A small network was shown many inputs. Here are its activations along a few directions, one row for each input.
Each table varies a few parts of the input and shows all the possible inputs, shuffled.
Descriptions start from the smaller parts, as in this example, which fits no table here: one of 3 separate values, together with either a single point or one of 11 places around a ring or (one of 5 places around a ring, together with one of 6 places along a line).
Shared parts are said once, and a part with two or three values counts as separate values.

A family of inputs:
x1: [-36  69  47 -28 -51  20  30 -67  66  -6   7  -5]
x2: [-49 -36 -22   9 -25  42 -26  84 -18  18  61 -21]
x3: [ 89 -19 -60   3  26 -76 -51 -20 -12 -24 -60  37]
x4: [-21  63  24 -15 -20  11  39  -5  18 -12 -28 -11]
x5: [-83 -27  16 -63 -62  38   4 -25  51  21  66  18]
x6: [-17  61  82  30  28 -42  44 -49  35   0  69  49]
x7: [-35 -82 -12  34   2  67 -30  75 -53  17  39 -62]
x8: [ 31  51  10  69  54  -6  42  16 -54 -14  31  27]
x9: [ 46  35  26  52  43  31  49   3 -68 -31 -39 -57]
x10: [  37  -19  -36  -16   19 -108  -48  -37   21    2  -53   42]
x11: [  9 -26 -16 -16 -12  94  27  18 -61 -20 -49 -49]
x12: [ -7  83  79  -8 -14 -30  57 -59  55 -10  30   4]
x13: [  38  -11   -1  -41   -9 -112  -35  -96   72   -1  -25   51]
x14: [ 19  61  -5  -1 -15  54  23  12 -29 -25 -33 -20]
x15: [-80 -40  11 -19 -33   9 -29  70  21  36  66  -5]
x16: [-46  12  -7 -57 -43  38  44   2   0  11 -14   7]
x17: [-38 -41 -40 -27 -41  58  -2  62 -29  13  37  -5]
x18: [102 -54 -49  11  59 -40 -54 -20 -45 -25 -89  -1]
x19: [ 40  80  19  48  19  -4  48  10 -31 -35 -10 -20]
x20: [  13  -42  -21  -21    6 -105  -72  -72   99   35   13   45]
x21: [-52  15  31 -70 -65  25  40 -53  54  -4  26  10]
x22: [  14  -46  -56    5   28 -102  -71  -15   56   30  -26   35]
x23: [ 37  21   1  10   7  82  32   3 -61 -15 -64 -66]
x24: [ 60 -47 -81  23  37 -71 -81  13  18   6 -32  24]
x25: [-113  -34   32  -20  -47   12  -43    6   58   29  108   -4]
x26: [ -9  81  45  29  10 -22  45 -13   0  -4 -12   4]
x27: [ 85 -86 -61  48  65 -39 -89  10  -1   1 -56 -12]
x28: [ 14  58  65  34  42 -37  54   4  -8  10  29  40]
x29: [-16 -76 -22  -5 -11  93  -2  57 -53   4 -10 -47]
x30: [ -5  11 -23 -38 -41  66  19  31 -31 -16 -18  -9]
x31: [-76 -35  -9 -50 -42  32   0  42   9  31  36   8]
x32: [ 50  19  33  88  86  22  37  14 -77 -23  -3  -6]
The inputs of x19 and x9 match in every part but one. If x3 is changed in the same way as x19 into x9, which row does it become?
Answer: x18
What is each input in this table made of?
Answer: one of 4 places along a line, together with either one of 2 separate values or one of 6 places along a line
Which other rows does x10 become when the choice among 2 separate values takes its other values? List them by row number.
Answer: x22
Start at x27 and move only the place on the line of 4, one step at a time. The first step leads to x24. Which rows follow, in order?
Answer: x22, x20

A family of inputs:
x33: [-14  39   1 -15 -29  50  46  17  -5 -14   4 -24]
x34: [-26  14   5   6  -7  40  14  43 -21  18  47 -21]
x35: [-54 -23   6  -2 -28  42   2  31 -38   9  16 -14]
x36: [  4 -14  32 -19   2 -90 -33 -36  77  -4  -4  60]
x37: [-36  11 -12 -33 -28  52  13  13 -17   4   9 -27]
x38: [ 47 -45 -28   6  -1 -18 -17 -34   1 -13 -42   8]
x39: [ 48 -12 -11  33  45 -27 -35  -4 -20  12   3   5]
x40: [ 51  10  -2  29  50 -35   1  -7 -11  -3 -31  11]
x41: [-78  21  36 -43 -29   1  10   4  73   2  48  47]
x42: [ 31 -30 -33  10  14 -31 -47   7 -16  19 -36  -1]
x43: [-10  24  30  11  -9  57  47   6 -16   1  35 -25]
x44: [ 37   6 -23  18  20 -41  -1 -39  -8 -32 -48 -19]
What is each input in this table made of?
Answer: one of 2 separate values, together with either a single point or one of 5 places around a ring
The inputs of x42 and x35 match in every part but the choice among 2 separate values. If x36 is changed in the same way as x42 into x35, which row does it become?
Answer: x41

A family of inputs:
x45: [-34  -1  15 -13 -27  69  12  38 -36  -4   4 -45]
x46: [ 36 -46 -44  19   3 -25 -33  53 -31  29 -10  13]
x47: [ 61  13 -23  21  54 -20   0 -16 -17 -28 -65   0]
x48: [ 24 -94 -33  38  38 -11 -63  14  -5   3  -4 -25]
x49: [ 47  41  32  22  21 -64  20 -73  17 -29 -24  14]
x50: [ 50 -12 -43   6  26 -28 -23  19 -21 -11 -63  12]
x51: [ 77  25  17  39  56 -12  17 -30 -35 -42 -46  -9]
x52: [ 22  12 -29 -14   5 -70 -27 -18  40  -1 -32  39]
x53: [-32   7  32  -4  -6  69  55  34 -64  -4  32 -22]
x54: [-69  24  55  -9 -29  22  50  -7   6  12  46   8]
x55: [-54  67  55  16 -33  17  15  27  15  14  82  -9]
x56: [ 42  37  -3  -4  24 -68  -3 -61  29 -13 -35  29]
x57: [-65  12  36 -26 -44  33  20  -6  36  12  29   5]
x58: [-21  50  20  34   1  65  30  61 -44  21  56 -39]
x59: [ 21 -31 -27 -11  -8 -55 -25   8  28  28  28  63]
x60: [-44 -27 -40 -47 -31  85  18  20  -2  -3 -27 -42]
x61: [  3 -69 -14   3  13 -48 -76 -41  37   5  30  21]
x62: [-62  -8  -7 -70 -62  42  13 -22  46  11  -1 -13]
The inputs of x55 and x58 match in every part but one. If x52 is changed in the same way as x55 into x58, which row does it become?
Answer: x50
What is each input in this table made of?
Answer: one of 2 separate values, together with either one of 4 places along a line or one of 5 places along a line
Which other rows does x62 become when the choice among 2 separate values takes its other values? List them by row number.
Answer: x60
Which other rows does x52 become when the place on the line of 5 takes its other values? List them by row number.
Answer: x49, x56, x59, x61

A family of inputs:
x63: [-44  29  71   0   0 111  68   5 -45  16  99 -15]
x64: [  49 -109  -46   -2   11   39  -57  -13  -47   -7  -20  -44]
x65: [-25 -68   0 -36 -46 -45 -52 -77 108   9  33   6]
x66: [ 62  17 -30  47  58   2 -35  62 -52  20 -33   4]
x67: [-42  -5  78 -27 -17 117  96   1 -20   4  35 -49]
x68: [-11  12  -7  -8  15 -78 -13  -6  63  22  38  70]
x69: [ 70  36  24  93  49 -31   1 -19 -24 -14  -2 -21]
x70: [  45 -104  -66  -10  -14   27  -34   38  -54   -8  -88   -6]
x71: [-15 -10  32  16  35 -87 -14 -45  67   5  41  19]
x72: [  59    0  -36    8   36   32  -17    6  -47  -21 -105  -22]
x73: [ 61 -38   0  19  52   1 -33   0 -52 -45 -51 -59]
x74: [ 38  62  17  43  30 -55  11   3  33  15  -3  50]
x75: [ -7  32 -23 -53 -20 -77 -20 -20  59 -11   8  59]
x76: [-39 -42  16 -22  -9 -56 -76 -58  86  62  59  52]
x77: [ 37 -82 -76  25  36  24 -53  82 -49  31 -21  16]
x78: [ 49 -34   3  54 105  -2 -35  27 -60  17 -48 -23]
x79: [-44  43  34 -14 -14 104  71  59 -36  26  93   8]
x80: [-67  19  38 -53 -46  81 109  20 -51  -8  10 -34]
x81: [ 63  36   0  19  13 -21  22 -21 -52 -37 -95   0]
x82: [-109   -5   50  -15  -68   88   22    7   -9  -18   54  -78]
x83: [-28 -51 -23 -70 -63 -40 -43 -49 102   5 -10  37]
x84: [ 46  14  42  19  20 -41  18 -73  41 -42 -13 -14]
x85: [-114    9   60   11  -54   73   -7   40    2   -2   95  -55]
x86: [ 41  81  -2  -1  -8 -78  24 -35  -7  -2 -19  49]
x87: [ 67  -3 -49   9  33 -10   4  65 -52 -17 -80 -15]
x88: [-51  51  22 -39 -38 103  89  50 -57   0  36  13]
x89: [-110   27   21   18  -58   66   33   94    2    6   78  -41]
x90: [ 48  74 -42  30  27 -41  20   1 -40  -5 -57  -7]
x91: [-11 -19  27 -30   8 -72 -11 -84  66 -20  13   7]
x92: [  49 -108  -43   27   52   21  -59   30  -49   16   10  -21]
x93: [-54 -51 -35 -41 -14 -80 -50  -7  69  36  48  79]
x94: [ 36  23  44  58  39 -59  11 -40  35  -8  22  20]
x95: [-117   23   29  -43  -88   89   32   32   -7   -4    3  -52]
x96: [ 54 -52 -96  -1   1  25 -37  46 -48  39 -52  12]
x97: [ 41  66 -27  72  63 -40   9  15 -40  12 -29  11]
x98: [ 53  42  12  -2 -21 -41  35 -58  32 -52 -34  16]
x99: [-121   54   -9  -27  -73   87   18   54   -8   -9   44  -29]
x100: [ 63  14  46  37  38 -26   1 -34 -38 -49 -56 -30]
x101: [  1  29  -5 -40 -16 -52  -6 -60  99 -15 -27  14]
x102: [-23 -11 -49 -71 -56 -56 -43 -37  80  54  22  73]
What is each input in this table made of?
Answer: one of 5 places around a ring, together with either one of 2 separate values or one of 6 places along a line
The inputs of x87 and x72 match in every part but the place on the ring of 5. If x102 is changed in the same way as x87 into x72, which row does it become?
Answer: x83
The inputs of x69 and x90 match in every part but the place on the ring of 5. If x94 is changed in the same way as x69 into x90, which row does it become?
Answer: x86
Which other rows does x84 become when the place on the line of 6 takes its other values? List them by row number.
Answer: x64, x65, x73, x91, x100
Which other rows does x88 become when the place on the ring of 5 takes its other values? List them by row number.
Answer: x63, x67, x79, x80
Which other rows does x85 become when the choice among 2 separate values takes its other values? List them by row number.
Answer: x63
Start at x64 and move only the place on the ring of 5, one step at a time. The first step leads to x70. Which rows follow, in order?
Answer: x96, x77, x92

A family of inputs:
x103: [  80    2  -10   71   88 -124  -28  -65    2    6  -98   47]
x104: [-30 -44 -27  15   8  54 -15  40 -60  28  14 -30]
x105: [ 56  39 -20  10 -14  62  39   2 -68 -13 -53 -48]
x106: [-40  46  47 -27 -43 -43  57 -43  58  23 -24  35]
x107: [-43 -10  13 -45 -23  17 -40  14  63 -17  59   0]
x108: [ -5  63  31   5   2  13  28  26 -27 -13  64  -3]
x109: [ -4  44   5  15  32  38  44  46 -56 -35  15 -26]
x110: [-13  56  50   0 -25   4  28 -19  44 -30  61  -2]
x111: [  2 -52 -36   1 -14  63 -14  16 -51  28 -61 -68]
x112: [-49 -37   7 -11  -2  31 -13  48   3  -4  67  -6]
x113: [ 83 -84 -62  40  61 -97 -77 -49  12  21 -61  63]
x114: [-38 -23   2 -72 -70 -19 -10 -15  80   6  18  38]
The inputs of x113 and x103 match in every part but one. If x107 is changed in the same way as x113 into x103, which row does it become?
Answer: x110
What is each input in this table made of?
Answer: one of 2 separate values, together with either a single point or one of 5 places along a line
Start at x106 and move only the place on the line of 5, one step at a time. The first step leads to x110. Which rows follow, in order?
Answer: x108, x109, x105
